These are the activations of a small neural network, seen along a few directions. Each row is one input.
In each table, some parts of the input vary, and every possible input appears once, in random order.
A made-up example of a description, with smaller parts first: one of 4 places along a line, together with either a single point or one of 11 places around a ring or (one of 3 separate values, together with one of 8 places around a ring).
Shared parts are said once, and a part with two or three values counts as separate values.
In the rows, 128 means zero.

Other details of the inputs vary at random and push rows far along two fixed directions, the same in every table; ignore that.

Rows:
r1: [158 146 157 116 143 143 120 120 145 102 111 117 126 140]
r2: [ 75  78  65 132  78 128 119 102  48 161 159 105 129 132]
r3: [ 76  92 124 164 135  76 161 139 105 130 140 150 100 122]
r4: [ 81 114  78 108  49 154 128 131 103 146 163 121 158 134]
r5: [129 121 124 132 130 132 117 112 117 138 122 126 125 126]
r6: [132 107  60  62  48 211  84 115  93 171 165  87 190 144]
r7: [162 121  76  93  84 183  88 104  81 166 152  69 162 129]
r8: [111 159 172 169 171  81 153 145 172  97  94 162  91 108]
r9: [181 167 176 117 157 146 114 126 172  97  98 122 121 137]
r10: [ 30  82  74 181  93  72 149 123  62 159 148 144 104  95]
r11: [ 97  95  84 115  71 149 134 150 111 155 166 132 157 138]
r12: [106 121 155 163 159  75 154 144 146 121 123 163  92 116]
r13: [ 88 151 146 177 153  73 156 142 150 110 118 154  99 101]
r14: [195 159 165 121 174 132 128 142 182 116 111 127 129 123]
r15: [228 141 139  78 128 181  93 127 147 130 116  84 154 144]
r16: [ 99 120 154 155 168  76 161 143 132 115 126 167 102 126]
r17: [249 178 175  61 184 207  87 104 179 106  87 106 162 163]
r18: [105 152 178 159 177  86 155 135 156  84 105 169 101 126]
Each input here is: one of 3 separate values, together with either a single point or one of 5 places along a line.
Changing only the choice among 3 separate values turns r7 into r13. The same change can be made to r2. Which row results? -> r1
Change only the choice among 3 separate values in r16. List by row number the other rows that result. -> r17, r18
Change only the place on the line of 5 in r15. List by row number the other rows that result. -> r3, r12, r14, r16

Rows:
r19: [ 70 138 153 168 160  83 165 142 160 110 117 182 107 110]
r20: [ 76  96  74 131  78 126 129 123  78 157 163 118 140 122]
r21: [153 132 110  95  96 179 106 118 121 134 135  99 157 145]
r22: [ 97 126 129 138 124 118 145 134 132 121 128 146 125 129]
r23: [ 95  89  82 143  91 110 117 105  50 153 150  99 115 123]
r24: [192 169 184 131 193 122 126 126 173 101  90 127 114 124]
r25: [100  80  83 142  94 108 121 109  50 153 157 101 113 131]
r26: [165 122 105  90 100 178 106 122 119 144 138  96 159 143]
r27: [ 73 139 145 168 156  79 161 145 157 117 116 182 106 106]
r28: [ 89 127 161 177 174  64 156 127 130 104 105 163  79 116]
r29: [101 128 124 140 129 111 140 137 134 133 129 150 127 116]
r30: [ 80 134 149 169 154  76 162 148 160 122 116 177 102 102]
r31: [ 87  85  78 130  74 120 130 131  78 159 169 119 132 127]
r32: [ 78 121 148 166 164  77 170 150 152 123 126 182 105 112]
r33: [101 125 124 144 125 112 140 139 135 132 128 141 122 116]
r34: [166 172 190 116 183 135 135 142 202  93  90 162 131 135]
r35: [180 132 110 100 109 163  92 103  92 133 136  71 141 140]
r36: [ 97 127 131 134 129 117 143 132 134 121 131 148 128 129]
r37: [162 134 115  90  92 178  99 119 125 135 137  98 156 142]
r38: [ 73 100  73 131  76 128 127 120  78 153 163 118 139 124]
r39: [ 79 123 147 167 162  73 168 153 152 122 124 186 104 111]
r40: [189 122 110  98 111 161  94 108  92 137 138  70 143 143]
r41: [211 154 165  88 155 176 109 138 182 118 109 116 149 147]
r42: [ 74 137 144 170 154  85 164 143 157 117 114 175 105 108]
r43: [238 157 168  93 170 165 100 118 157 111 105  91 138 150]
r44: [207 166 170  82 149 183 105 132 184 105 101 114 152 151]
r45: [184 171 187 132 190 124 127 124 171  92  91 129 111 129]
r46: [ 76  99  74 135  70 126 125 126  80 152 160 113 133 123]
r47: [160 129 106  93  98 178 105 119 120 144 135  95 159 140]
r48: [ 90  92  85 143  87 114 117 103  49 144 152  99 113 128]
r49: [162 173 184 121 178 138 133 140 199  98  92 160 132 129]
r50: [101 131 125 142 122 113 137 134 137 130 129 145 122 116]
r51: [ 75 136 152 171 153  82 163 148 159 110 114 176 102 110]
r52: [172 125 105  82  99 180  98 123 117 145 141  97 164 143]
r53: [ 80 124 146 171 156  76 165 153 156 121 118 175 101 106]
r54: [165 131 118  84  93 177 100 120 124 132 137  98 156 149]
r55: [204 143 158 106 163 152 103 112 142 118 101 103 127 140]
r56: [103 120 124 138 133 114 143 136 133 133 134 147 127 120]
r57: [212 156 165  87 159 180 113 134 183 118 106 118 153 149]
r58: [180 129 117  96 109 162  96 106  92 125 136  74 139 150]
r59: [ 92  93  82 144  90 112 115 103  50 148 151  99 114 124]
r60: [ 85  89  75 131  72 121 128 129  80 158 164 118 133 121]
Describe the family of inputs behind these rows. -> one of 6 places along a line, together with either one of 2 separate values or one of 5 places around a ring
Changing only the place on the line of 6 turns r36 into r32. The same change can be made to r58. Which row results? -> r43
Which other rows agree with r29 in the place on the line of 6? List them by row number. -> r20, r23, r24, r30, r33, r47
Which other rows agree with r42 in the place on the line of 6? List them by row number. -> r27, r35, r38, r46, r50, r59

Rows:
r61: [ 93 129  75 140  90 138 115 110  93 160 144 100 143 104]
r62: [ 73  98 102 144 114  97 132 112  75 136 148 136 112 128]
r63: [165 116 101 115 102 140 105 119  84 139 144  81 131 136]
r64: [ 61 118  72 164  84 103 138 122  84 155 157 115 128  93]
r65: [162 120 120  82  86 181 115 137 133 122 144  96 156 164]
r66: [193 155 203 103 208 162 130 122 196  94  75 152 131 160]
r67: [ 98  56  68 132 114 104 165 186 138 218 180 174 155  95]
r68: [ 77 150 151 160 145  86 157 140 161 104 121 178 111 110]
r69: [105 137 160 196 191  49 170 144 148 117 110 163  75  94]
r70: [113 107  81 140 113 123 115 102  68 158 145  92 125 114]
r71: [153 146 122  78 107 192  99 117 133 124 131 108 167 150]
r72: [224  68  93  69 142 168 118 165 144 211 166 122 181 136]
r73: [153 137 112  85  93 193  88 105 129 141 125 108 161 142]
r74: [ 89 126 175 174 180  59 176 152 148  96 120 184  87 126]
r75: [174 135 116  91  80 170  96 130 130 137 136  85 150 136]
r76: [149 114 109  99 102 148 105 107  85 129 151  98 141 148]
r77: [ 84  97  90 169 126  98 132 106  79 161 133 122 105 100]
r78: [ 74 148 141 177 156  92 147 133 162 125  93 174 105  89]
r79: [176 149 102 107  94 173  99 122 125 148 138  76 155 122]
r80: [112 141 178 173 185  57 164 146 155 101 105 173  82 113]
r81: [183 143 113 107  99 170 100 130 139 147 132  76 146 120]
r82: [ 87 122 172 165 188  86 159 131 151 110 100 188  96 123]
r83: [146 119 105 100 109 150  98 100  82 141 136  94 140 139]
r84: [145 161 167 106 153 153 142 138 182  91 110 148 145 148]
r85: [114 126 163 183 175  55 160 151 151 111 107 156  76 104]
r86: [ 66 117  95 154  80  94 142 138  95 139 153 135 119 111]
r87: [193 167 190 100 159 160 124 153 209  94 102 136 138 144]
r88: [ 75  74  97 157  89  77 141 133  69 140 165 126  98 129]
r89: [ 59  80  91 153 104  97 132 108  66 150 146 142 107 124]
r90: [ 56 116  74 158  76 102 135 126  81 144 155 122 128 101]
r91: [188 148 189 128 179 111 130 141 176 102  96 133 105 131]
r92: [224 165 192 130 202 128 124 138 197 110  86 115 109 121]
r93: [ 85 156 147 184 172  93 151 130 174 132  91 169 103  80]
r94: [135 104 109  94 111 163 115 108  88 130 143 103 149 167]
r95: [ 75 145 155 171 144  72 164 154 163 105 123 182  99 111]
r96: [ 69 100  79 162  68  96 136 143  89 150 156 115 115 103]
r97: [159 121  95 119 113 144 108 104  83 147 144  77 137 123]
r98: [ 66  82  86 151 100 100 127 105  59 157 141 130 110 116]
r99: [165 138 119  82  89 184 105 132 126 123 146 100 162 155]
r100: [212 178 190 119 202 135 119 126 185  94  83 127 124 127]
r101: [ 70  95  79 157 106  92 129 111  56 149 148 118 111 112]
r102: [181 181 181  93 163 170 123 136 198  90 103 141 152 143]
r103: [167 156 120  87  97 176  98 116 132 128 130  96 163 133]
r104: [139 161 165 106 159 157 136 133 183  97 102 151 144 148]
r105: [161 132 118  79  89 186 115 132 128 119 145 100 163 167]
r106: [171 131 118  88  80 172  97 132 133 131 143  91 150 146]
r107: [ 68  69  99 155  92  83 148 139  67 137 169 128 104 135]
r108: [167 122 121  81 120 179  95 105 100 130 137  95 156 161]
r109: [168 176 161 132 152 134 126 145 184 108 101 132 129 117]
r110: [106 133 173 170 178  60 164 146 152  99 116 177  84 123]
r111: [ 46 101  94 142  90 124 138 124  97 142 143 152 129 121]
r112: [179 127 131  82 120 174 103 113 107 119 141  95 155 161]
r113: [ 46 103  79 150  76 114 128 114  83 158 140 139 126 106]
r114: [ 79 163 151 176 168  83 152 138 170 113  96 174 106  92]
r115: [181 123 109  99 121 175  85  98 100 146 117  84 143 135]
r116: [ 80 123 172 168 182  68 182 142 148  91 116 185  97 134]
r117: [180 186 178  96 167 167 109 124 201 100  90 142 145 137]
r118: [150 130 119  78 104 202 106 113 136 128 122 113 165 158]
r119: [112 105  95 123  95 117 120 110  66 139 153 105 128 129]
r120: [204 158 204 105 195 145 139 141 192  82  96 141 128 167]
r121: [ 71 155 149 163 154  86 151 134 159 115 105 176 110 100]
r122: [181 101 127  86 105 168 112 127 109 123 144  86 145 175]
Describe the family of inputs behind these rows. -> one of 2 separate values, together with either a single point or (one of 5 places along a line, together with one of 6 places along a line)
Changing only the choice among 2 separate values turns r101 into r114. The same change can be made to r98. Which row results? -> r113
A walk changes only the place on the line of 6. It starts at r105 and steps to r99. List the rest of the walk in order. -> r95, r86, r109, r79
